Each row below holds a small network's activations on one record, seen along a few directions.
After each row come some of the record's fields: SOZ, SIG, NOTIN.
In the rows, zero is written as 128.
[221 160 163  85 122  81 133 140 171 127 121 198 169] -> SOZ is migop, SIG is tisi, NOTIN is zuve
[161 185 128 183  99 113 106 150 120 148 169 125 199] -> SOZ is mudap, SIG is menit, NOTIN is vugo
[104 208 175 166 144  87 156 145 126  64  91 111 134] -> SOZ is zurun, SIG is tisi, NOTIN is vugo
[174 168 121 131 143  78  99 157 155 119 118 203 186] -> SOZ is migop, SIG is menit, NOTIN is vugo
[106 131 142 107 126  92 186  53 150 163 127 137 154] -> SOZ is loziz, SIG is menit, NOTIN is zuve
[155  85 164 102 186 155 142 136 127 139  69 157 175] -> SOZ is migop, SIG is tisi, NOTIN is vugo
[143 146 206 169  60 113 133 107  66 175 121  81 156] -> SOZ is tugup, SIG is menit, NOTIN is zuve
[121 128  59 119 177 195 106 104 126 161 103  92 141] -> SOZ is mudap, SIG is tisi, NOTIN is vugo
[122 134 181 152 224 147  46  61 201 138 165  99 111] -> SOZ is kese, SIG is menit, NOTIN is vugo
[158 146 104 123 104 155  91 114  78 101  60  91 110] -> SOZ is tugup, SIG is tisi, NOTIN is vugo
[107  96  81 133 160 128 180 183 110 175  89 118 108] -> SOZ is zurun, SIG is tisi, NOTIN is vugo
[137 142 143 116 109 112 152 174 117 129  65 125  98] -> SOZ is zurun, SIG is tisi, NOTIN is zuve
[168 111 108 145  95 177 158 156 116 197 180 135 138] -> SOZ is mudap, SIG is menit, NOTIN is zuve
[148 182 114 140  91  96 145 158 154 162  89 126  76] -> SOZ is zurun, SIG is menit, NOTIN is zuve
[170 108 162 131 174 169 161 130 155 156  97 175 190] -> SOZ is migop, SIG is menit, NOTIN is zuve
[190 155 183  76 145 106 125 130 151 116  79 171 192] -> SOZ is migop, SIG is tisi, NOTIN is zuve
[119 108 120 166 123 177 120 152 159 182 102 117  81] -> SOZ is zurun, SIG is menit, NOTIN is zuve
[134  87 166  99 157  95 152 171  87  82 181  71 169] -> SOZ is kese, SIG is tisi, NOTIN is vugo
[141 106 184 100  90  63 108 132  91 141  79  59 138] -> SOZ is tugup, SIG is tisi, NOTIN is zuve
[128 169 165  68 124 174 137 123  92  93 126  88  72] -> SOZ is kese, SIG is tisi, NOTIN is vugo
[ 95  91 126  67 140 192  63 167 138 133 109 157 206] -> SOZ is migop, SIG is tisi, NOTIN is vugo
[127 163 139 102 155 120 146 128  71 121 159  95  52] -> SOZ is kese, SIG is tisi, NOTIN is vugo
[113 190  80 132 133 220 143 123 103  63  70 128  67] -> SOZ is zurun, SIG is tisi, NOTIN is vugo
[121 101  79 110 112 135 137 168 148 199 137  80 132] -> SOZ is mudap, SIG is tisi, NOTIN is zuve
[ 95 175 170 117 129 118 175 158 134 173  79  96 131] -> SOZ is zurun, SIG is menit, NOTIN is zuve
[172  88 134 104 182 161  95 134 136 103  37 178 154] -> SOZ is migop, SIG is tisi, NOTIN is vugo
[130 110 154 179  87 141 135 181 151 170  84 122  76] -> SOZ is zurun, SIG is menit, NOTIN is zuve
[ 99 167  31 103 128  95  88 170 104 153 177 145 131] -> SOZ is mudap, SIG is tisi, NOTIN is vugo
[113 182 106 137  52 134 146 161 160 166  85  83 123] -> SOZ is zurun, SIG is menit, NOTIN is zuve
[138 179 107 153 128 138 177 147  91  74  85 106  87] -> SOZ is zurun, SIG is tisi, NOTIN is vugo
[135 132 126 153 142  62 206 176 164 157  82  95 121] -> SOZ is zurun, SIG is tisi, NOTIN is zuve
[137 104 152 144  96 135  38 111  44 164 105 150  91] -> SOZ is tugup, SIG is menit, NOTIN is vugo
[184 129 199 172 120  64 126  66  95 187  99  61 180] -> SOZ is tugup, SIG is menit, NOTIN is zuve
[197 146 126 131 126 145 113 157 128 134 115 215 154] -> SOZ is migop, SIG is menit, NOTIN is vugo
[112 119  96 130 174  95 119 146 116 159 197 100 196] -> SOZ is mudap, SIG is tisi, NOTIN is vugo
[ 84 131 125 144 167  82 111  51 128  67 110 174 107] -> SOZ is loziz, SIG is tisi, NOTIN is vugo
[120 102  99 171 110  85 169  69 138  50 181 127 161] -> SOZ is loziz, SIG is tisi, NOTIN is vugo
[ 88  99 157 107 189 156  78 128 109 125 158 108 135] -> SOZ is kese, SIG is tisi, NOTIN is vugo
[ 50 152 149 148  81 136 158 208 120 124 159 114 163] -> SOZ is zurun, SIG is menit, NOTIN is vugo
[115 100 119 133  77  75 121  83 153  33 176 169 127] -> SOZ is loziz, SIG is tisi, NOTIN is vugo
[ 60 163 137  94 111 125 120  40 168 165  99 166 105] -> SOZ is loziz, SIG is menit, NOTIN is vugo
[131 107  92  91  83 143  86 183 154 193 155 126  87] -> SOZ is mudap, SIG is menit, NOTIN is zuve
[178 170 121 114  90 109 135 145 119 200 200 146 119] -> SOZ is mudap, SIG is menit, NOTIN is zuve
[208 139  82 128 132 127 125 152 164 108  74 169 144] -> SOZ is migop, SIG is tisi, NOTIN is zuve
[143  91 140 170  70 164 161  84 167 167 161 141 123] -> SOZ is loziz, SIG is menit, NOTIN is zuve
[160 116 178 140 121 143  81 158 148 116 164 228 163] -> SOZ is migop, SIG is menit, NOTIN is vugo
[125  85 170 183  88 141 173 103 169 150 116 152 114] -> SOZ is loziz, SIG is menit, NOTIN is zuve
[148  45  90  79 126 170 125 191 170 154  94 134 168] -> SOZ is migop, SIG is tisi, NOTIN is zuve
[ 29 132 149 127 172  70 163  52 107 140 181 154 185] -> SOZ is loziz, SIG is menit, NOTIN is vugo
[153  74 140  92 141 145 157 153 138 140  43 154 167] -> SOZ is migop, SIG is tisi, NOTIN is zuve
[ 39  65  84 128 122  66 171 105  82 122 199 165 162] -> SOZ is loziz, SIG is tisi, NOTIN is vugo
[ 76 157 107 162 101 111  77 163 132 102 109 153 124] -> SOZ is zurun, SIG is menit, NOTIN is vugo
[ 96  39 144 153 158 105 115 117  30 120 120  74 181] -> SOZ is tugup, SIG is tisi, NOTIN is vugo
[118  94 114 107 166 175 100 157 131 131 118 187 197] -> SOZ is migop, SIG is tisi, NOTIN is vugo

Which values does each new row have?
[115  89 108  94  65 150 159 101 140  83 129 144 114] -> SOZ is loziz, SIG is tisi, NOTIN is zuve
[153  88 137 150  72 118 136  76 167 151 152 155  86] -> SOZ is loziz, SIG is menit, NOTIN is zuve
[197 163 138 145 131 168 101  95  97 187 181 143 108] -> SOZ is mudap, SIG is menit, NOTIN is vugo
[ 74 160 165 172 136 129 164 170 123  29 118  93 144] -> SOZ is zurun, SIG is tisi, NOTIN is vugo
[ 77 158 171 100 123 107 141  57 175 145  90 156 130] -> SOZ is loziz, SIG is menit, NOTIN is zuve
[152 105  76 127  92 199  89 151 153 172 164 116  98] -> SOZ is mudap, SIG is menit, NOTIN is zuve
[187  86 110 128 157 147 127 135 221 115 183  65  76] -> SOZ is kese, SIG is tisi, NOTIN is zuve
[ 57 180 188 152 120  68 148 172 123 128 123 145 155] -> SOZ is zurun, SIG is menit, NOTIN is vugo
[ 96 120  95 160 135 100 118 195 122 116 122 124 159] -> SOZ is zurun, SIG is tisi, NOTIN is vugo
[135 123  38  94 117  74 172 166 103 209 151 102 153] -> SOZ is mudap, SIG is tisi, NOTIN is zuve
[171 161  97 133 194 110 136 106 179 146 106  72 161] -> SOZ is mudap, SIG is tisi, NOTIN is zuve
[157 100  79 132  91  81 143  87 170  99 108 167  65] -> SOZ is loziz, SIG is tisi, NOTIN is zuve
[ 68 128 160 171 229 154  85 108 167 132 103 128 127] -> SOZ is zurun, SIG is menit, NOTIN is vugo
[181 226  65 114  92 102 103  84 110 153 155 122 162] -> SOZ is mudap, SIG is menit, NOTIN is vugo
[171 137 110  90 162 190 169 146  93  79  92 204 146] -> SOZ is migop, SIG is tisi, NOTIN is vugo
[ 86  93 115 161 134 122 195 100 104  35 169 151 154] -> SOZ is loziz, SIG is tisi, NOTIN is vugo
[164 175 113 204 134 114 104 138 149 137 205 141 150] -> SOZ is mudap, SIG is menit, NOTIN is vugo
[154  96 151  88 115 107 102 133  79 112  71  81 114] -> SOZ is tugup, SIG is tisi, NOTIN is zuve
[ 93 112 160 205 186 135  89 146 123 144 133 158 132] -> SOZ is zurun, SIG is menit, NOTIN is vugo
[192 108 222 213  75  85 134 109  55 163  98 113 101] -> SOZ is tugup, SIG is menit, NOTIN is zuve
[ 96  62 118 125  66 168 128 110 142 149 154 159  83] -> SOZ is loziz, SIG is menit, NOTIN is zuve
[157  53 141 103 162 155 144 158 151 142  54 146 173] -> SOZ is migop, SIG is tisi, NOTIN is zuve
[158 120 163 122 180 173 157 132 161 156 104 180 202] -> SOZ is migop, SIG is menit, NOTIN is zuve
[ 74 103 116 148 165  77 127 195  89 122 124 152 133] -> SOZ is zurun, SIG is tisi, NOTIN is vugo
[165 171 136 137 118  63 151 160 139 116  80 141  92] -> SOZ is zurun, SIG is tisi, NOTIN is zuve
[109 177 115 140 146 123  77 151 145  79 118 146 102] -> SOZ is zurun, SIG is tisi, NOTIN is vugo
[124 168 128 113  94 101 209 203  88 123 118 139 125] -> SOZ is zurun, SIG is tisi, NOTIN is zuve
